Each row below holds a small network's activations on one input, seen along a few directions.
In each table, some parts of the input vary, and every possible input appears once, in random order.
A made-up example of a description, with smaller parts first: line(4) and (point or line(11) or (values(3) and ring(8))).
Shared parts are said once, and a part with two or three values counts as separate values.

Other details of the inputs vary at random and push rows far along three fixed directions, the same in every table; ignore that.

Table:
r1: -4	-20	-33	15	27	-14	9	6	7	5	12	-6	-4	-9
r2: 17	37	10	5	-31	24	3	-4	0	-5	-20	6	3	-8
r3: -11	-16	44	-35	20	-35	-3	1	-3	-43	-6	-18	-6	21
r4: 13	-9	-43	32	1	2	9	14	28	24	17	-11	10	-27
r5: 6	-14	5	-9	-19	17	-11	7	-39	21	9	23	-9	27
r6: 13	21	13	-2	-27	11	-8	-3	1	-10	-11	12	19	-9
r7: 16	46	8	3	-32	27	3	-10	3	-7	-20	3	8	-6
r8: -1	-26	13	-16	21	-20	-3	20	-13	-2	3	-20	2	26
r9: -10	-8	46	-28	15	-31	-3	-4	0	-43	-10	-16	-4	21
r10: 2	-1	35	-16	17	-27	2	16	5	-20	-10	-27	3	15
r11: -15	-38	9	-18	29	-22	-8	5	-10	4	11	-12	-8	19
r12: -5	-1	-21	12	-13	27	-1	-13	-13	31	6	20	-6	-7
r13: 15	30	10	-8	-24	11	1	-6	4	-3	-13	6	2	5
r14: -2	-33	9	-13	5	-20	-9	17	-6	-2	14	-10	10	15
r15: 19	33	12	6	-37	18	-6	-8	9	-9	-12	10	16	-18
r16: 0	-6	-33	16	16	-6	10	1	11	2	7	-2	-4	-18
r17: -8	-42	-35	7	29	-11	2	11	-11	21	23	0	-9	1
r18: -5	0	-26	18	-12	21	-6	-10	-16	24	6	21	-9	-5
r19: 6	16	20	1	8	-20	10	12	17	-13	-13	-24	4	-3
r20: 12	8	26	-6	10	-18	-2	10	35	-25	0	-26	11	-6
r21: 5	-6	26	-24	14	-30	2	15	11	-20	-9	-25	3	20
r22: 3	8	-26	21	-29	40	-6	5	-6	27	17	25	2	-8
r23: 17	7	-31	17	-25	30	2	3	-13	36	4	26	-6	-3
r24: 1	27	14	2	-23	18	6	-22	-2	-11	-12	15	-1	-7
r25: 1	-5	-46	24	19	2	15	-2	25	27	6	-7	0	-30
r26: -13	-22	0	-14	-6	8	-17	-4	-44	12	17	24	-14	20
r27: -6	-6	26	-17	18	-27	5	-2	9	-31	-6	-16	-1	8
r28: -9	9	44	-21	-21	5	-10	-19	-25	-22	-9	15	-7	23
r29: -10	9	37	-27	-20	7	-14	-14	-28	-19	-7	15	-10	15
r30: -11	-15	6	-5	-9	11	-11	-9	-32	7	7	19	-11	20
r31: -8	-29	14	-14	22	-27	-2	24	-19	5	11	-17	-2	30
r32: -11	-15	5	-4	-8	8	-13	-9	-35	3	10	23	-12	21
r33: -2	10	-31	26	-22	34	-1	-15	-12	29	1	25	-8	-15
r34: -10	11	44	-21	-21	5	-10	-19	-22	-21	-11	12	-7	21
r35: 11	48	11	8	-31	23	3	-8	-2	-2	-16	4	7	-7
r36: -10	-30	9	-17	24	-23	0	4	-8	-11	10	-7	-6	15
r37: -11	-11	46	-30	20	-35	-6	-3	-3	-45	-6	-17	-5	25
r38: 2	27	-7	13	12	-13	10	-9	42	-15	-19	-22	2	-30
r39: -2	-15	-37	19	27	-5	12	1	25	24	6	-14	-1	-23
r40: 4	-35	-9	-14	24	-25	1	23	-2	13	11	-12	-3	24
r41: -8	-22	-29	12	25	-8	3	3	10	18	8	-10	-5	-9
r42: 0	25	11	4	6	-15	8	-11	31	-29	-20	-17	1	-15
r43: -3	8	14	-7	9	-11	1	15	31	-22	-4	-16	12	-1
r44: -3	7	16	-12	19	-26	8	-3	26	-25	-11	-23	0	-11
r45: -13	-35	-22	-3	-5	23	-11	-3	-49	40	28	34	-13	16
r46: -1	-3	-41	23	23	-7	9	2	27	15	2	-14	-3	-28
r47: -10	-43	-33	14	29	-9	2	6	-9	22	21	1	-8	7
r48: 1	-6	-38	28	22	-4	20	-3	29	15	2	-9	1	-23
r49: -1	10	-1	8	18	-18	11	-6	36	-11	-14	-23	2	-17
r50: 0	24	12	-3	8	-15	9	-10	34	-22	-18	-21	2	-21
r51: 7	29	19	1	-37	23	-6	-3	7	-9	-1	7	5	-7
r52: 1	-15	7	-14	-14	15	-11	8	-41	14	8	12	-4	31
r53: 14	40	14	7	-31	28	-7	-4	15	-9	-7	13	9	-14
r54: 4	-13	-16	5	22	-8	-1	21	17	4	5	-3	15	-5
r55: 3	6	-33	20	-28	32	-2	5	-10	26	4	29	14	-13
r56: 19	32	-8	9	6	-10	17	3	44	-11	-18	-25	11	-18
r57: 17	25	20	2	-35	18	-10	-6	3	-7	-2	9	10	-9
r58: 0	5	-32	18	-24	35	-4	8	-11	27	8	31	9	-8
r59: -8	11	41	-27	-22	5	-10	-15	-28	-23	-6	16	-8	15
r60: -10	9	40	-27	-22	8	-16	-15	-27	-17	-9	14	-10	16
r61: -16	-28	12	-13	-5	10	-13	-8	-39	19	13	20	-11	28
r62: 4	31	-9	11	9	-12	11	-9	42	-18	-18	-20	2	-34
r63: 6	19	11	-3	-32	10	-4	-2	-1	-9	-10	10	17	-6
r64: 11	37	-4	17	8	-13	19	6	37	-8	-16	-29	12	-21
r65: 9	38	12	4	-26	28	-7	-2	11	-9	-9	18	11	-10
r66: -2	7	-33	21	-20	34	-3	-13	-14	32	4	24	-9	-17
r67: -10	-34	-6	-1	29	-17	4	2	0	9	11	-9	-4	11
r68: -12	-28	7	-17	-6	11	-9	-6	-45	11	18	26	-11	25
r69: 3	-4	-54	30	18	-2	14	3	19	16	10	-3	-4	-31
r70: 2	-35	-3	-5	31	-21	-1	26	-9	10	9	-21	0	18
r71: -13	-28	7	-10	-5	8	-11	-7	-42	9	16	24	-11	28
r72: 4	-9	-17	11	21	-15	9	20	8	13	4	-21	4	0
r73: -12	-51	-17	-4	30	-12	2	8	-22	17	25	4	-7	18
r74: 2	20	11	0	7	-16	13	-8	27	-34	-18	-16	1	-16
r75: 9	24	14	-3	-27	18	-9	-2	-3	-9	-13	19	17	-5
r76: 3	-22	-6	-4	27	-15	0	18	-3	8	7	-21	5	17
r77: -2	-12	-39	23	27	-8	11	0	27	22	5	-15	0	-22
r78: 4	37	8	2	-27	21	8	-21	4	-10	-14	15	-1	-21
Each input here is: (values(2) and ring(8)) or (values(3) and line(6)) or (line(4) and ring(11)).
- Change only the ring(11) part in r45. List by row number the other rows that result. => r12, r24, r25, r39, r48, r61, r67, r68, r73, r78
- A walk changes only the line(4) part. It starts at r26 and steps to r29. List the rest of the walk in order. => r44, r45
- A walk changes only the ring(11) part. It starts at r60 and steps to r66. List the rest of the walk in order. => r41, r33, r30, r47, r9, r74, r3, r17, r29

Table:
r79: 3	16	13	-1	10	-11	6	7	18	-17	-13	-18	10	4
r80: 7	7	28	-28	-24	1	-7	-13	-15	-22	-15	14	6	9
r81: -5	-7	20	-9	15	-19	-4	2	21	-5	-2	-20	2	4
r82: 9	-7	-24	17	3	9	4	7	14	24	14	-1	4	-16
r83: -2	-31	-4	-4	-3	9	-17	10	-29	20	24	18	3	17
r84: 5	37	11	7	-7	0	9	3	34	-23	-20	-8	19	-23
r85: 2	7	-26	15	4	2	7	2	1	14	-2	-6	-8	-8
r86: 5	0	-9	12	-11	5	1	-5	-13	17	4	5	-12	2
r87: -7	22	-6	6	-5	13	0	-11	11	5	-8	2	-3	-16
r88: -7	-17	-11	3	6	13	-9	11	-20	31	11	9	-2	10
r89: 10	-15	-30	16	2	2	0	12	-6	14	13	2	3	-4
r90: -5	-20	0	-5	29	-21	2	18	4	6	4	-25	3	14
r91: -5	-36	-9	-2	1	3	-11	0	-43	12	26	20	-8	16
r92: 8	9	8	-11	-22	11	2	-18	-10	8	-13	10	0	1
r93: -5	11	-21	20	-6	11	9	-5	10	-3	-3	9	3	-20
r94: 7	27	3	7	0	-14	13	2	24	-28	-16	-11	3	-16
r95: 9	-13	-23	13	-3	6	-3	12	-5	15	13	5	6	-4
r96: -2	-21	-4	-16	22	-14	4	5	-4	2	-6	0	2	17
r97: 11	-2	-29	20	-3	1	3	3	0	7	7	5	-3	-15
r98: 8	-12	-12	6	15	-18	7	15	22	5	9	-23	5	-7
r99: 4	17	1	-12	-16	14	0	-12	-14	8	-19	14	-1	-2
r100: 9	20	12	6	-7	-4	6	-1	22	-4	-14	-20	5	-9
r101: -13	0	22	-12	12	-9	0	-3	2	-23	-10	-4	-5	11
r102: -2	15	35	-21	-32	25	-14	-4	-46	-9	-6	26	-7	35
r103: -15	-12	16	-15	18	-20	-5	7	7	-21	0	-5	3	6
r104: 0	15	29	-16	-19	2	-5	4	-18	-25	-8	7	3	18
r105: 7	-12	-21	14	-1	7	4	5	-8	26	11	-3	-6	4
r106: 7	19	-8	11	-18	18	0	-7	21	9	2	6	3	-21
r107: -5	-20	5	-5	21	-23	1	3	14	-21	4	-15	1	-5
r108: -3	-28	15	-8	20	-16	-5	11	0	11	9	-15	0	14
r109: 4	11	-4	6	8	-12	9	14	23	-15	-7	-15	15	-8
r110: -4	1	-12	16	-5	8	4	-14	3	13	0	-1	-6	-12
r111: -15	-18	-14	1	7	14	-9	-1	-19	18	13	18	-4	13
r112: -7	6	16	-8	-14	16	-6	-12	-36	-5	-1	23	-9	20
r113: 0	38	11	3	-28	23	-4	-9	9	-12	-13	20	9	-13
r114: 1	2	-13	8	-1	7	2	0	-14	5	2	9	-7	10
r115: 6	0	-31	6	-2	5	11	0	3	10	-6	14	10	-13
r116: 3	12	6	1	-21	18	-11	-5	2	-3	0	17	5	-8
r117: -11	-6	-19	10	3	12	0	-5	-11	18	5	6	-9	-4
r118: -4	-20	-4	0	19	-16	-6	2	12	-7	9	-7	4	-5
r119: -12	-16	13	-13	28	-16	-5	11	10	-8	1	-11	3	17
r120: 4	-14	-6	2	30	-32	13	3	25	-12	8	-29	-2	-12
r121: -10	-18	12	-8	17	-18	-6	-5	8	0	5	-16	-3	9
r122: 3	17	0	0	-16	17	-1	-1	-17	8	-4	5	-4	7
r123: -15	-25	33	-28	11	-21	-8	4	-33	-26	8	4	-4	32
r124: 0	-12	-10	9	23	-22	12	-2	14	3	4	-24	-5	-8
r125: 5	4	45	-29	-17	-7	-9	1	-15	-26	-3	-4	-5	23
r126: 6	-15	-18	8	-5	3	-1	3	-16	17	17	9	-13	2
r127: -1	8	15	-7	2	-9	0	-8	27	-19	-4	-12	-1	-12
r128: -4	7	-11	8	1	8	5	-8	-12	10	1	2	-9	-5
r129: 4	29	4	9	-11	20	1	-2	10	0	-12	8	7	-7
r130: 7	33	-2	15	-25	18	10	-18	22	-9	-10	5	-4	-33
r131: 10	-11	-26	1	-4	3	7	-5	2	21	4	9	1	-10
r132: -7	19	32	-18	-1	-2	-8	-4	9	-15	-14	-9	1	5
- What is each input in this table made of? => ring(6) and (point or ring(8))
- Changing only the ring(6) part turns r86 into r94. The same change can be made to r124. Which row results? => r123
- Changing only the ring(6) part turns r122 into r89. The same change can be made to r132. Which row results? => r116
- List by row number the other rows that have the ring(6) part in common with r119. => r79, r96, r101, r102, r111, r112, r114, r129
- A walk changes only the ring(8) part. It starts at r127 and steps to r106. List the rest of the walk in order. => r82, r98, r125, r126, r120, r130
- Change only the ring(6) part in r99. List by row number the other rows that result. => r80, r92, r96, r115, r131

Table:
r133: 0	-21	-14	3	25	-17	2	11	7	-1	21	-9	0	-10
r134: -5	-17	8	-11	-1	3	-15	12	-27	15	12	6	2	28
r135: 6	-18	-5	-2	3	0	2	12	-18	11	6	1	0	15
r136: -12	3	16	-7	-12	10	-9	-12	-25	2	-6	11	-6	12
r137: 8	3	17	-6	16	-23	3	10	28	-17	-11	-32	6	-1
r138: 10	47	13	7	-38	22	3	-22	3	-10	-16	4	0	-14
r139: -1	-2	24	-13	14	-23	2	1	19	-23	0	-19	-1	3
r140: -5	-6	-35	22	8	9	4	-4	5	13	10	11	1	-17
r141: 3	37	28	-7	-45	21	-1	-15	-21	-11	-19	15	-7	-2
r142: -23	-37	13	-18	0	8	-15	-3	-44	12	19	22	-10	36
r143: 2	6	7	-1	-12	7	-11	4	-5	-4	3	13	9	2
r144: 9	48	6	5	-33	19	7	-25	2	-9	-27	15	-5	-13
r145: -3	-20	4	-14	-1	0	-9	17	-29	9	7	7	-2	31
r146: 8	-3	-43	28	2	13	16	9	26	26	3	-6	11	-32
r147: 2	9	-50	34	13	11	17	3	14	23	0	1	-8	-26
r148: -4	-13	-26	10	1	12	4	-9	-5	25	12	14	-3	-6
r149: 5	-7	24	-10	12	-27	-1	6	19	-27	-4	-14	13	6
r150: -4	-16	-21	3	9	1	-4	-2	0	4	11	9	-8	-6
r151: -1	2	16	-11	22	-27	3	-6	20	-17	-15	-26	0	-4
r152: 1	6	18	-11	16	-21	1	13	32	-21	-7	-24	9	0
- What is each input in this table made of? => line(4) and line(5)

Table:
r153: 1	15	31	-21	-14	3	-12	6	-10	-18	-15	4	11	14
r154: -10	2	13	-15	23	-24	3	0	10	-22	-16	-15	1	2
r155: -12	-2	32	-15	-24	15	-22	-20	-11	-12	4	22	-2	3
r156: 6	8	27	-16	6	-20	-3	8	23	-14	-12	-26	10	-1
r157: -12	19	30	-14	-4	3	-5	-8	-13	-25	-11	6	-9	15
r158: -2	-46	22	-30	30	-32	-9	19	0	2	11	-20	3	34
r159: -9	-17	6	0	36	-32	8	0	20	-4	-2	-33	-5	0
r160: 22	20	7	-2	2	-22	14	5	41	-25	-17	-23	14	-16
r161: 3	-15	-56	36	11	3	16	-2	-1	30	14	1	-8	-20
r162: 8	-14	-44	16	24	-4	14	22	28	19	4	-9	15	-12
r163: 5	29	-8	15	-33	19	1	-22	17	-17	-2	18	5	-35
r164: 1	34	8	1	-21	15	2	-23	6	0	-20	2	-5	-18
r165: 14	33	-1	20	-3	-2	12	1	46	-5	-17	-27	14	-28
r166: -4	26	-38	34	-22	39	7	-16	-14	27	-5	30	-4	-19
r167: 1	6	-56	28	5	21	17	-7	9	30	-1	17	-1	-23
r168: -19	-29	10	-13	33	-29	-5	8	20	-26	7	-9	8	0
r169: -5	-2	22	-21	-26	8	-12	-15	-45	-6	-1	22	-14	19
r170: 2	15	24	-8	14	-16	0	17	21	-27	-8	-19	10	7
r171: 18	33	-8	21	-42	30	4	-6	-8	6	-5	16	7	-15
r172: -2	-4	-9	9	-15	26	-9	9	-30	21	8	24	7	13
r173: -19	-54	-17	-1	31	-6	-9	9	-29	33	33	0	-22	27
r174: 0	20	21	-13	-13	7	4	-21	6	-7	-17	1	-6	-3
r175: 6	-6	-38	27	35	-22	22	7	33	0	6	-27	-8	-25
r176: 5	-26	-15	6	-10	16	-12	17	-38	24	29	19	-7	21
r177: -6	-45	-14	2	18	0	-13	24	-22	36	35	0	-6	26
r178: 4	-8	24	-23	-30	9	-17	5	-44	1	7	19	0	26
r179: 4	9	28	-22	-14	-4	3	-17	-14	-23	-12	7	-8	10
- What is each input in this table made of? => values(3) and (point or (values(2) and line(4)))
- Changing only the values(3) part turns r161 into r166. The same change can be made to r171. Which row results? => r172
- List by row number the other rows that have the values(3) part in common with r158. => r155, r156, r159, r164, r165, r173, r174, r177
- Change only the values(2) part in r157. List by row number the other rows that result. => r170
